Each row has a name. Each question is about the rows just above it.

[155 119 135 169 180 159 147 137 115  82] = ninop
[150 111 136 169 180 159 146  78 129 151] = palob
[136 111 169 150 176 106 154 138  92 140] = sapi
Print row sapi. => [136 111 169 150 176 106 154 138  92 140]
The rest of the row after [136 169 180 159]: => [146  78 129 151]
Go on from [159 146] to the end of its row. => [ 78 129 151]
Print row ninop. => [155 119 135 169 180 159 147 137 115  82]
Give the next entry after [136 111 169 150]. => [176]

[117 139 127 120 179 123 114 110 111 115 142 159 118 171 124  97 134 108
 102 128  98 126 121  99 108  98 134 104 149 110 174 114 124 131 150 140
 102 112 133 137 115 145 111 108 132 148 122 129 129 161 119] -> kun
[117 139 127 120 179 123 114 110 111 115 142 159 118 171 124  97 134 108
 102 128  98 126 121  99 108  98 134 104 149 110 174 114 124 131 150  92
 157 160 118 154 136 151 118 119 103 168 133 128 102 131 150] -> Mazag
[143 110 105 128 113 116 155 132 103 146 141 147  92 101 127 160 128 118
 126 129 118  99 137 135 143 148 124 103 118 127 130 102 139 191  99  97
  84 145  98 114 149  93 121  90 136 144 144 132 133 121 110] -> dovu
[133 114 149 129 112 105 115 125 114 111 119 151 129 124 146 130 125 166
 117 128 118 132 119 109  88 133 154 149  86 135 169 106  97 159 113 138
 100 108 118 113 150 121 123  77 122 117 149 139 118  95 158] -> vumep
[117 139 127 120 179 123 114 110 111 115 142 159 118 171 124  97 134 108
 102 128  98 126 121  99 108  98 134 104 149 110 169 106  97 159 113 138
 100 108 118 113 150 121 123  77 122 117 149 139 118  95 158] -> Repum
The rest of the row after [129 118]: => [ 99 137 135 143 148 124 103 118 127 130 102 139 191  99  97  84 145  98
 114 149  93 121  90 136 144 144 132 133 121 110]
Print row Repum. => [117 139 127 120 179 123 114 110 111 115 142 159 118 171 124  97 134 108
 102 128  98 126 121  99 108  98 134 104 149 110 169 106  97 159 113 138
 100 108 118 113 150 121 123  77 122 117 149 139 118  95 158]
Print row dovu. => [143 110 105 128 113 116 155 132 103 146 141 147  92 101 127 160 128 118
 126 129 118  99 137 135 143 148 124 103 118 127 130 102 139 191  99  97
  84 145  98 114 149  93 121  90 136 144 144 132 133 121 110]
Print row kun. => [117 139 127 120 179 123 114 110 111 115 142 159 118 171 124  97 134 108
 102 128  98 126 121  99 108  98 134 104 149 110 174 114 124 131 150 140
 102 112 133 137 115 145 111 108 132 148 122 129 129 161 119]

[145 138 130 124 139 118 140 129 134 133 124 123 122] -> sol
[146 143 128 122 131 121 138 138 134 127 134 115 117] -> bidib
[147 141 128 123 135 116 138 132 136 128 129 122 121] -> Kegev
[135 123 155  80 114 123 100 185 132 108 136 123 113] -> tepa
[146 123 155 118 132 114 125 129 140 127 125 126 115] -> Vut
[150 136 138 125 132 124 136 124 142 129 123 125 113] -> Guge
[144 135 134 116 133 120 144 131 135 133 130 114 114] -> Buz
[139 135 136 129 127 127 143 138 136 120 123 119 123] -> git
[146 138 131 126 132 118 145 133 134 130 131 117 119] -> morom
[148 132 126 120 139 114 137 129 130 131 130 118 123] -> mul
After [136 129 127 127 143], its row goes on with => [138 136 120 123 119 123]
Print row morom. => [146 138 131 126 132 118 145 133 134 130 131 117 119]
Whose row is [135 123 155  80 114 123 100 185 132 108 136 123 113]? => tepa
Print row sol. => [145 138 130 124 139 118 140 129 134 133 124 123 122]

[106 143 139 163 164 119 109 151 111 120] = mitez
[119 167 138 131 168 102 141 115 106 181] = fegud
[111 127 131 152 123 150 114 121  96 131] = torir
[118 152  91 180 149  90 152 121  95  93] = korus
[151 106 143 163 164 139 119 109 120 155] = Bepa
[144 148 134 119 122 150 132 168  89 135] = fino
What is the next entry after [119 122 150 132 168]? => [89]
Give the next entry after [151 106 143 163 164 139 119 109]. => [120]
Go on from [121  96] to the end of its row. => [131]
After [123 150], its row goes on with => [114 121  96 131]

[145 145 144 111  96 128 124 131 128] = sar
[109 163 106 110  91 153 187 114 120] = nupe
[116 129 131 144 111  96 124 128 127] = duvos
The next entry after [144 111  96 128 124 131]: => [128]
Print row nupe. => [109 163 106 110  91 153 187 114 120]
Go on from [111  96 124 128] to the end of its row. => [127]
The next entry after [153 187]: => [114]

[ 92  83  92 107 132  79  81  98 119 132 134 135 131 148 164 167 154 132
 112 102 114 123 125 118 110 111 127 146 157 151 129 117 114 122 130 129
 118 108 108 127 149 160 155] : rebo
[141 149 146 129 109  79  81  98 119 132 134 135 131 148 164 167 154 132
 112 102 114 123 125 118 110 111 127 146 112 109 128 141 156 154 138 121
 113 119 129 131 122 111 108] : mib
[167 150 144 144 146 126 125  96  73  86 107 120 132 127 131 135 148 164
 165 152 125 107 106 116 123 123 114 108 102 134 143 158 145 126 114 115
 126 131 128 115 107 114 133] : fina
[135 155 168 163 161 136 147 150 148 125 101  76  83  97 115 132 129 127
 132 147 161 169 153 129 110 105 113 125 119 116 115 115 129 148 158 148
 130 116 113 123 131 128 116] : Nede
[148 168 164 150 144 151 148 144 128  99  79  75 102 119 130 130 126 133
 148 167 167 153 127 109 105 115 124 124 118 108 131 131 150 158 148 130
 114 114 122 131 128 116 108] : futil
[142 147 149 138 120  92  79  88 114 125 131 125 128 138 156 165 165 145
 122 107 109 118 125 123 112 108 116 136 155 156 144 122 113 115 126 131
 124 113 109 117 137 157 159] : fab
[158 146 145 152 148 136 106  86  84  95 117 120 131 127 125 143 159 167
 157 137 113 107 110 122 127 119 110 110 117 145 149 156 135 118 113 120
 130 130 122 109 109 124 149] : rosi
[165 163 151 148 150 151 144 122 103  82  85 110 123 129 128 128 132 149
 165 163 149 128 108 106 116 125 124 115 106 114 133 152 157 147 128 114
 114 124 132 128 115 107 114] : Vare
[155 164 168 149 147 136 149 149 137 111  92  83  92 108 132 132 131 129
 138 158 166 165 140 117 104 108 120 126 113 110 120 115 140 155 155 140
 121 113 119 129 131 122 109] : godek
[105 113 125 119 116 115 112 129 148 158 148 130 129 130 142 160 162 156
 133 113 105 113 122 125 117 109 110 124 136 157 151 136 117 111 121 131
 129 119 110 110 126 147 159] : sabo
[160 144 147 148 145 115  92  81  90 106 123 126 131 127 141 151 167 164
 149 121 106 109 117 125 122 114 108 117 135 152 152 145 126 114 116 126
 131 126 112 107 116 136 157] : mel
[164 156 146 143 149 151 133 108  87  80  91 125 130 129 128 128 140 158
 165 157 137 113 105 110 123 126 120 110 106 123 150 155 154 139 120 113
 119 129 132 121 109 109 121] : Papom
Print row mib. => [141 149 146 129 109  79  81  98 119 132 134 135 131 148 164 167 154 132
 112 102 114 123 125 118 110 111 127 146 112 109 128 141 156 154 138 121
 113 119 129 131 122 111 108]
What is the next entry after [ 92  83  92 108 132]? => [132]
What is the next entry after [105 113 125 119 116 115 115 129 148 158 148 130]? => [116]

[122  96 121 132 118 126 104 121] = besu
[124 150 132 118 118 126 126 118] = mezal
[120 166 131 118 140 125  98 110] = liziv
[122 150 131 118 140 125 103 136] = res
[122 150 131 118 140 125 110 136] = zetuv
Whose row is [122 150 131 118 140 125 110 136]? => zetuv
Where do [122 150 131 118 140 125 103 136] appear? => res
Go on from [122  96] to the end of its row. => [121 132 118 126 104 121]
Print row mezal. => [124 150 132 118 118 126 126 118]
Print row zetuv. => [122 150 131 118 140 125 110 136]

[181 165 135 121 130 145 126 127 128 136 136 128 122 128 134 155 125 128] = pufu
[181 109 135 121 130 145 126 127 128 135 136 103 122 128 134 155 125 128] = suv
[128 129 126 119 126 125 129 126 128 135 136 128 137 127 104 151 128 119] = Geg
Go on from [127 128 136 136] to the end of its row. => [128 122 128 134 155 125 128]
After [128 135 136 128], its row goes on with => [137 127 104 151 128 119]

[128 129 126 122 128 127 124 122] -> bamas
[130 132 123 118 132 124 123 118] -> kif
[172 184  68 102 153  89  89 120] -> dib
[135 114 132 105 147 110 150 103] -> zaro
Go on from [172 184] to the end of its row. => [ 68 102 153  89  89 120]
Print row zaro. => [135 114 132 105 147 110 150 103]

[123 145 148 127 145 145 136 143 112 114 142 111 141 143 151 141] = Fal
[135 159 148 140 153 127 159 127 100 113 142 101 159 123 152 148] = mal
[122 154 152 117 153 150 151 143 104 116 154 103 153 152 157 147] = rer
[ 85 143 153  84 158 171 161 170 129 141 157 134 163 173 148 152] = lovo
[114 149 146 109 161 154 153 148 121 134 156 120 150 151 153 145] = zodu
[156 120 150 152 153 165 145 159 149 148 153 156 145 164 139 144] = mapog
[145 136 146 147 155 114 149 112 116 131 138 117 148 111 137 147] = dezuz
[ 94 122 141  86 129 163 134 161 149 144 145 151 133 164 128 147] = mizeg
[122 100 104 120  98 121  89 128 149 129 108 148  88 132 107 105] = Fes
[117 101 104 115 112 137  95 137 154 139 122 159  97 144 110 110] = sizim
What is the next entry after [161 154 153]? => [148]
What is the next entry after [155 114 149 112 116 131 138 117 148 111]? => [137]
Go on from [149 146 109] to the end of its row. => [161 154 153 148 121 134 156 120 150 151 153 145]
The next entry after [156 120 150 151 153]: => [145]
The rest of the row after [148 111]: => [137 147]

[132 178 141  89 148 109 140] : Fupa
[112 139 158 103 159 107  98] : pofe
[103 148 137 133 119 113 122] : bopa
[ 95 137 159  93 137  87 147] : melus
[118 158 112 147  95 116 156] : fur
[127 163 150 123 154 134 123] : zisik
[104 112 125 153 108 121 132] : lukip
[128  67 109 163 118 143 115] : rur
Print row fur. => [118 158 112 147  95 116 156]
Print row zisik. => [127 163 150 123 154 134 123]

